Each row below holds a small network's activations on one input, seen along a few directions.
In each table, some parts of the input vary, and every possible input appears once, in random order.
A made-up example of a description, with smaller parts first: line(6) and (point or line(11) or (values(2) and ring(8))).
Shared parts are said once, and a part with two or three values counts as separate values.
In the rows, 128 means zero.

Other details of the inputs shift rows strongly along two fixed directions, in all tables alike. That doesn't count.

A family of inputs:
x1: [123 144 156 139 128 161 143 110 153  88 154 147 129 112]
x2: [143 140 139 125  82 180 142 175 146  93 154 141 145 148]
x3: [139 104 112  90 185  84  84 110 101 129  75 109 108 155]
x4: [123 136 155 170 194 116 166  45 161  58 124 157 123 106]
x5: [119 170 141 166 115 140 156 125 129 109 134 140 162 136]
x6: [126  96 111 105 159 116  87 128 123 168 128 103  84 107]
x7: [133 146 148 158 179 130 147  87 146  69 118 142 133 132]
x8: [154 153 140 130  96 169 125 168 161 133 177 122 131 131]
x9: [149 131 123 121  77 180 110 197 156 163 185 112 116 121]
x10: [168 131 127 145 119 136 147 145 168 102 144 131 136 148]
x11: [140 136 141 126  91 168 131 152 167 142 191 132 115 103]
x12: [167 128 135 172 163 104 178  83 183  68 130 145 133 134]
x13: [132 150 137 130  68 161 147 180 121 119 143 135 162 146]
x14: [133 109 102  97 123 100  95 161  92 179  99 103 124 143]
x15: [104  86 114  64  96 161  82 172  98 161 134 124  95 117]
x16: [112 123  98  97  97 128  75 182  90 220 129  95 117 126]
x17: [128  91 112  65  95 140  82 172 113 179 142 113  95 123]
x18: [ 98 105 124  92 165  86 103  95  72 130  67 123 125 135]
x19: [122 134 139 131  64 164 162 157 137 120 158 145 152 120]
x20: [ 91 118 106 126 180  92  97  99  75 155  72 115 120 126]
x21: [142 173 137 167 119 121 150 123 143 125 139 128 159 144]
x22: [112 107 110 124 194  69 118  88  80 119  52 125 129 143]
x23: [136 153 125 161  76 147 156 153 156 160 173 127 144 114]
x24: [113 147 130 170 108 145 164 122 141 126 146 141 145 111]
x25: [146 136 140 155 148  85 173  77 148  98 115 140 150 132]
x26: [112 156 148 187 149 119 184  62 147  83 128 155 153 114]
x27: [133 123 118 115 194  50 110  87  88 129  56 111 133 157]
x28: [127 127 127 120  75 199 114 201 143 147 179 125 117 115]
x29: [149 134 138 173 164 125 173  95 164  45 115 154 144 145]
x30: [107 128 117  99 123 110  83 133  90 188 117 104 117 127]
x31: [130 131 130 156 108 132 173 129 139 105 129 145 148 124]
x32: [147 149 153 140 129 143 141 108 166 106 161 136 130 118]
x33: [151 133 123 138  67 139 155 172 148 151 161 127 144 127]
x34: [ 85 125 123 107 132 121  94 121  79 160 104 119 121 123]
x35: [121 110 113  62  80 124  78 181  86 196 124 102 120 136]
x36: [107 120 116 132 196  60 111  57 101 153  84 116 113 119]
x37: [105  94 122  83 177 103  89  94  87 113  77 128 103 134]
x38: [133 134 146 183 173 131 174  76 173  65 139 150 125 107]
x39: [108  77 103  87 156 119  89 132  95 142  94 119  89 122]
x40: [154 136 140 111  73 161 133 163 157 122 169 134 134 139]
Description of these inputs: values(2) and line(4) and ring(5).
Q: Changing only the line(4) part turns x11 into x36. The same change can be made to x1. Which row results?
A: x34
Q: Changing only the line(4) part turns x18 into x37. The same change can be made to x27. Which row results?
A: x3

A family of inputs:
x41: [128 126 132 147 233  72 120  37 132  98  87 127 107 125]
x42: [103 119 116 100 116 115 108 141  77 148  91 122 137 144]
x43: [139 187 159 212 111 127 223  87 166  56 139 167 195 140]
x44: [114 113 111 118 132 102 106 124 110 188 125 108 108 107]
x45: [161 156 139 157  16 195 178 199 192 139 222 141 154 118]
x46: [142 112 111  91 133 108  97 159  97 141  93 110 129 160]
x47: [136 117 131 137 233  74 118  44 134  82  81 128 107 135]
x48: [ 94 119 136 159 228  89 135  25 122  97  90 138 103  95]
x49: [118 146 123 171 213  45 138  46 104 128  67 119 141 134]
x50: [146 166 131 148  33 176 151 205 151 158 185 127 163 138]
x51: [129 129 143 124  51 220 141 189 168 112 202 147 122 108]
x52: [185 160 166 181 145 147 193  97 212  20 161 160 152 144]
x53: [137 129 120 148 214  50 133  59 110  96  55 124 139 157]
x54: [127  62  92  36 143 101  50 165  77 185  87  96  82 137]
x55: [ 89  97 103  71 158 113  38 136  73 223 113  87  73 102]
x56: [ 66  63  90  14  83 184   8 220  53 250 141  91  53  90]
x57: [129 195 161 223 110 124 226  80 164  72 144 163 196 127]
x58: [133  96 109  95 132 109 102 138 115 157 114 114 107 130]
x59: [142 148 141 118  24 187 156 212 134 114 165 143 170 151]
x60: [142 120 146 110  54 222 139 199 169  96 197 149 122 117]
Q: What is each input in this table made of?
A: line(4) and line(5)
Q: Changing only the line(4) part turns x41 into x47. The same change can be made to x56. Which row results?
A: x51
Q: A walk changes only the line(5) part. It starts at x57 and steps to x49. List the rest of the walk in order.
A: x44, x55, x48
Q: A walk changes only the line(4) part. It starts at x54 and steps to x58. List the rest of the walk in order.
A: x45, x44
Q: A walk changes only the line(5) part. It starts at x60 and steps to x52. List the rest of the walk in order.
A: x54, x46, x59
